A small network was shown many inputs. Here are its activations along a few directions, one row for each input.
Each table varies a few parts of the input and shows all the possible inputs, shuffled.
Descriptions start from the smaller parts, as in this example, which fits no table here: one of 3 separate values, together with either a single point or one of 11 places around a ring or (one of 4 places along a line, together with one of 5 places around a ring).
Shared parts are said once, and a part with two or three values counts as separate values.

Other details of the inputs shift rows strongly along two fixed directions, in all tables alike. That doesn't count.

Table:
r1: 29 15 -23 22 -1 8 -10 -22 12 -4 52 -17
r2: -8 -22 3 -61 -52 -28 3 10 26 -8 -70 43
r3: 21 20 -20 32 -18 3 -16 -23 42 -15 78 -9
r4: -18 -2 23 30 63 20 13 19 -61 17 -10 -25
r5: 7 0 -8 3 -16 -8 -2 -13 25 -9 32 2
r6: 34 10 -18 12 -10 4 -14 -8 13 -6 16 -2
r7: 2 -11 3 -38 -12 -5 4 16 -9 6 -69 19
r8: 7 -15 3 -18 -28 -16 0 9 20 -12 -29 23
r9: -30 -23 22 -43 -13 -16 11 24 -7 1 -76 27
r10: -42 -13 25 -6 26 -4 19 7 -29 13 -13 -4
r11: 26 18 -31 -1 -52 -10 -20 -33 66 -19 62 9
r12: -11 -12 11 1 35 5 16 1 -41 17 -9 -17
r13: 0 3 6 37 50 16 7 -2 -40 13 31 -32
r14: -39 7 25 30 39 13 5 14 -26 7 12 -14
r15: 19 28 -17 26 2 19 -18 -7 11 -3 34 -11
r16: -1 9 -5 11 22 12 1 -10 -15 11 23 -20
r17: -29 -12 27 11 26 1 12 25 -27 2 -24 -1
r18: 33 0 -27 -48 -59 -13 -12 -7 40 -10 -40 30
Description of these inputs: one of 2 separate values, together with one of 9 places around a ring.
Q: The inputs of r18 and r2 match in every part but the choice among 2 separate values. If r13 is changed in the same way as r18 into r2, which row does it become?
A: r3

Table:
r19: -11 -2 1 -4 -3 -9 7 -2 12 4 11 5
r20: 13 -12 -3 -22 -19 -8 -1 11 15 -7 -35 16
r21: 9 1 -6 -3 -2 3 -2 3 10 -4 -4 -2
r22: 5 0 -4 -3 -3 -5 -1 -7 -6 1 3 2
r23: 13 -9 0 -20 -21 -14 -4 10 11 -6 -36 21
r24: 6 -2 0 0 -3 -6 0 -3 -7 -1 2 4
r25: -11 -4 6 3 -9 -2 -5 -1 6 -4 3 -1
r26: -14 -2 0 -3 -5 -6 5 3 8 -2 9 4
r27: 9 -6 -11 -28 -28 -7 -3 2 10 -3 -32 15
r28: 1 18 0 44 28 13 -7 -9 -11 1 60 -23
r29: -32 -14 28 24 70 15 26 11 -57 24 -2 -32
r30: 8 -6 -2 2 1 0 2 3 1 -5 0 -2
r31: -24 -26 26 -10 38 2 24 23 -47 13 -44 -10
r32: 3 0 -7 -2 3 6 2 -3 -3 1 3 -7
r33: 5 -4 -9 -6 -2 3 3 -5 -1 0 4 -7
r34: 4 3 -7 -4 1 7 -3 0 5 1 -2 -4
r35: 5 -1 -6 0 -3 3 1 4 2 -3 -2 -6
r36: 4 3 -2 -2 -2 -3 -3 -5 -5 1 0 3
r37: 9 -5 -1 5 -2 -1 0 3 1 -6 2 2
r38: -10 -7 6 1 -7 -5 -4 -4 6 -4 4 -1
r39: 7 -7 -6 -4 -1 0 5 -1 0 -3 0 -6
r40: 5 2 -3 -6 0 -3 0 -10 0 9 0 0
r41: 2 5 -6 -6 0 5 -5 -2 1 4 -3 -2
r42: -1 9 1 -4 -9 0 -3 -4 17 -6 6 8
r43: -2 1 9 -8 -1 -4 7 -6 8 1 4 3
r44: 2 6 -5 -3 -6 1 -3 -3 -4 3 -2 -1
r45: -15 1 2 -3 -2 -3 1 6 10 0 5 6
r46: 3 5 -2 0 -5 -1 -4 -1 -4 1 -1 2
r47: 4 -1 -6 -8 1 0 2 -9 1 9 0 -3
r48: 2 11 -1 3 -3 3 -7 1 1 1 -4 5
r49: 6 1 0 7 -4 -3 -3 4 -2 -4 0 3
r50: -13 -4 -1 -4 -6 -9 7 0 8 -2 11 4
r51: 3 1 -7 -6 -3 -3 0 -9 -6 3 2 -1
r52: -9 -9 5 0 -8 -7 -2 -7 6 -4 6 -1
r53: 4 7 1 9 -1 2 -6 6 2 -3 -4 5
r54: 9 -5 0 4 -3 -7 1 -1 -4 -5 3 3
r55: 10 -7 -2 -15 -20 -6 -3 12 12 -9 -35 20
r56: -2 -21 7 -28 -27 -19 1 0 17 -2 -33 17
r57: -11 -2 7 2 -4 -1 -7 -1 9 -2 1 1
r58: -8 10 4 0 -3 4 -1 1 8 -6 -1 5
r59: -15 0 1 -1 -7 -4 4 6 7 -2 6 4
r60: 6 6 3 2 0 -1 -7 2 0 1 -1 5
r61: 43 19 -33 14 -35 4 -22 -24 58 -16 60 0
r62: 8 0 0 6 1 1 -4 6 5 -4 0 3
r63: 8 -8 -4 1 -1 -2 4 1 0 -5 1 -3
r64: -17 5 1 1 -5 1 1 8 9 -1 1 6
r65: -26 -26 26 -13 41 2 27 17 -47 22 -44 -10
r66: 9 -1 3 0 0 -5 0 -5 -1 5 2 5
r67: 3 3 -3 7 1 6 -3 6 5 -5 -5 0
r68: -1 25 -5 69 43 25 -5 -18 -13 1 98 -43
r69: -5 0 4 -6 -2 -4 7 -6 4 -6 7 2
r70: -13 1 6 5 -7 2 -8 1 8 -3 -2 2
r71: -6 7 3 2 -4 1 2 -3 7 -6 10 0
r72: 6 -3 -3 4 -2 2 0 6 2 -5 -1 -3
r73: 6 1 1 1 -2 -4 -3 -1 -5 -1 0 5
r74: 7 -2 -2 7 -3 0 -1 6 1 -6 1 1
r75: 2 1 -8 -7 -2 3 -1 -6 -3 3 1 -3
r76: 2 -1 -9 -8 -2 1 1 -8 -5 3 3 -5
r77: 3 4 -5 -5 -3 -1 -2 -7 -4 3 0 0
r78: 1 6 -7 -1 -1 9 -4 2 5 -1 -6 -3
r79: -19 -28 29 -3 37 -2 23 20 -42 16 -38 -2
r80: 4 8 -1 0 -1 0 -7 -1 0 3 -1 4
r81: -20 14 6 26 40 22 1 0 -28 12 20 -25
r82: 5 3 1 3 -5 -2 -4 2 -5 -1 -1 4
r83: 0 11 -3 0 -3 5 -6 -1 1 3 -6 2
r84: 3 4 -5 3 0 7 -3 5 6 -3 -7 -3
r85: 3 2 -9 -3 -3 6 -1 0 1 -1 1 -6
r86: -5 2 5 -5 -2 -2 5 -4 5 -6 5 3
r87: 11 -4 3 4 0 -6 1 -2 2 2 2 5
r88: 3 9 2 6 -2 3 -7 3 0 -1 -4 6
r89: 3 8 -3 -4 -1 2 -6 -3 0 5 -2 1
r90: 7 2 0 -2 0 -5 -1 -9 0 7 2 4
Q: The inputs of r29 and r84 match in every part but one. If r79 is changed in the same way as r29 into r84, which row does it become?
A: r55
Q: The inputs of r41 and r47 match in every part but one. If r80 is changed in the same way as r41 into r47, which row does it become?
A: r90
Q: What do these inputs look like to the network?
A: one of 6 places along a line, together with either one of 3 separate values or one of 9 places around a ring
Q: Which other rows does r24 become when the place on the line of 6 takes its other values? List them by row number.
A: r60, r66, r73, r82, r88
Q: Which other rows agree with r31 in the place on the line of 6? List them by row number.
A: r26, r28, r30, r32, r36, r37, r38, r73, r75, r77, r86
Q: Which other rows agree with r25 in the place on the line of 6? List them by row number.
A: r27, r35, r44, r46, r49, r59, r71, r72, r74, r82, r85
Q: Start at r54 and move only the place on the ring of 9, one step at a time. The first step leads to r24. Which rows follow, in order?
A: r22, r51, r76, r33, r39, r63, r68

Table:
r91: 7 -17 10 -7 26 2 16 6 -27 13 -29 -2
r92: 11 2 -8 -10 -46 -16 -12 -1 46 -24 -3 27
r93: 8 -4 9 -4 25 7 6 12 -22 8 -34 5
r94: -5 -11 6 -4 -14 -16 8 1 12 -7 1 11
r95: -24 -17 14 -12 17 -5 19 7 -25 10 -24 -1
r96: -2 -9 -2 -17 -15 -12 4 -2 10 -1 -7 8
r97: 0 -4 -1 2 -13 -10 1 -6 18 -7 22 5
r98: 0 -1 -1 -9 -29 -9 -9 5 28 -13 -11 19
r99: 15 29 -22 21 -32 4 -25 -17 53 -17 55 3
r100: -20 18 2 28 23 16 -3 -2 -7 7 35 -20
r101: -44 2 32 41 54 13 11 15 -39 12 24 -25
r102: -8 21 -6 18 6 12 -11 -7 8 1 32 -14
r103: 23 20 -17 32 9 15 -13 -29 -1 2 59 -23
r104: -11 -7 2 -18 3 -6 10 -2 -7 5 -15 1
r105: 23 11 -15 2 -14 4 -16 -2 1 -3 2 4
r106: 2 -20 5 -6 16 0 13 8 -34 6 -28 -8
r107: -3 -11 2 -12 -16 -15 6 0 12 -4 -4 10
r108: 22 10 -17 8 -10 9 -15 2 3 -10 5 -4
r109: 1 -3 -7 -23 -14 -6 4 -10 8 0 -11 5
r110: 9 -2 11 -13 7 1 2 14 -25 10 -41 11
r111: -3 -10 0 -15 -15 -13 5 -1 11 -2 -5 9
r112: -4 -16 19 -7 35 -3 14 5 -46 17 -33 -7
r113: -22 -5 10 0 26 2 15 -1 -22 10 3 -12
r114: -6 2 3 -7 -17 -3 -6 6 15 -3 -9 10
r115: -19 30 0 53 33 24 -12 -13 -4 3 70 -29
r116: 26 -12 -10 -11 -7 -1 2 1 6 -3 -13 -1
r117: -2 5 -4 -19 -19 1 -6 1 13 -1 -17 9
r118: 29 1 -15 -11 -18 3 -7 10 16 -10 -25 10
Q: The inputs of r105 and r103 match in every part but one. If r118 is changed in the same way as r105 into r103, which row does it become?
A: r116
Q: What do these inputs look like to the network?
A: one of 2 separate values, together with either one of 5 places around a ring or one of 9 places along a line
Q: Which other rows does r100 become when the place on the line of 9 takes its other values? List them by row number.
A: r92, r98, r99, r101, r102, r114, r115, r117

Table:
r119: -15 14 -21 36 18 19 11 -21 28 4 90 -38
r120: -16 -13 13 9 6 -16 32 -8 -9 3 44 -8
r121: 36 -47 -4 -42 -12 -27 22 -4 -11 -5 -25 9
r122: -10 8 4 -13 3 0 5 -18 11 13 -5 4
r123: -11 39 -4 -13 -16 11 -18 -7 9 2 -16 20
r124: -16 -38 37 -63 -14 -44 30 3 -33 11 -86 50
r125: 43 27 -44 39 -3 27 -25 -42 15 9 83 -38
r126: -25 -15 25 -3 -33 -20 -14 32 32 -28 -33 32
r127: -20 6 13 26 85 40 24 15 -76 18 -2 -54
r128: -16 -32 18 -44 -61 -43 17 -9 32 -12 -22 33
r129: -53 19 34 24 94 29 8 23 -88 39 -17 -39
r130: 16 -25 9 -40 -15 -38 10 -5 -10 11 -29 24
r131: -28 7 -11 -34 -64 -9 -27 1 55 -24 -19 26
r132: 9 19 -11 52 -14 9 -15 17 40 -27 59 1
r133: 59 22 -26 32 -31 8 -32 2 23 -19 0 10
r134: 5 -52 13 -44 2 -38 21 6 -62 19 -82 20
r135: 18 22 -19 -2 0 26 -18 -5 -29 11 -19 -14
r136: 73 22 -42 31 -29 9 -26 -5 59 -42 39 -2
r137: 3 -1 27 -8 -20 -6 -14 28 8 -9 -56 44
r138: 49 29 -23 19 -39 -4 -42 3 58 -24 14 26
r139: -32 30 -17 30 14 28 -2 2 3 -1 52 -22
r140: -10 10 2 18 55 18 6 -9 -20 29 37 -31
r141: -16 -32 20 16 85 28 40 11 -68 29 2 -54
r142: -41 -20 8 -28 -10 -9 8 -10 34 -9 -9 1
Q: The inputs of r135 and r134 match in every part but one. If r127 is changed in the same way as r135 into r134, which row does it become?
A: r121
Q: What do these inputs look like to the network?
A: one of 4 places along a line, together with one of 6 places along a line
Q: Which other rows does r132 become when the place on the line of 6 takes its other values? List them by row number.
A: r126, r133, r136, r137, r138
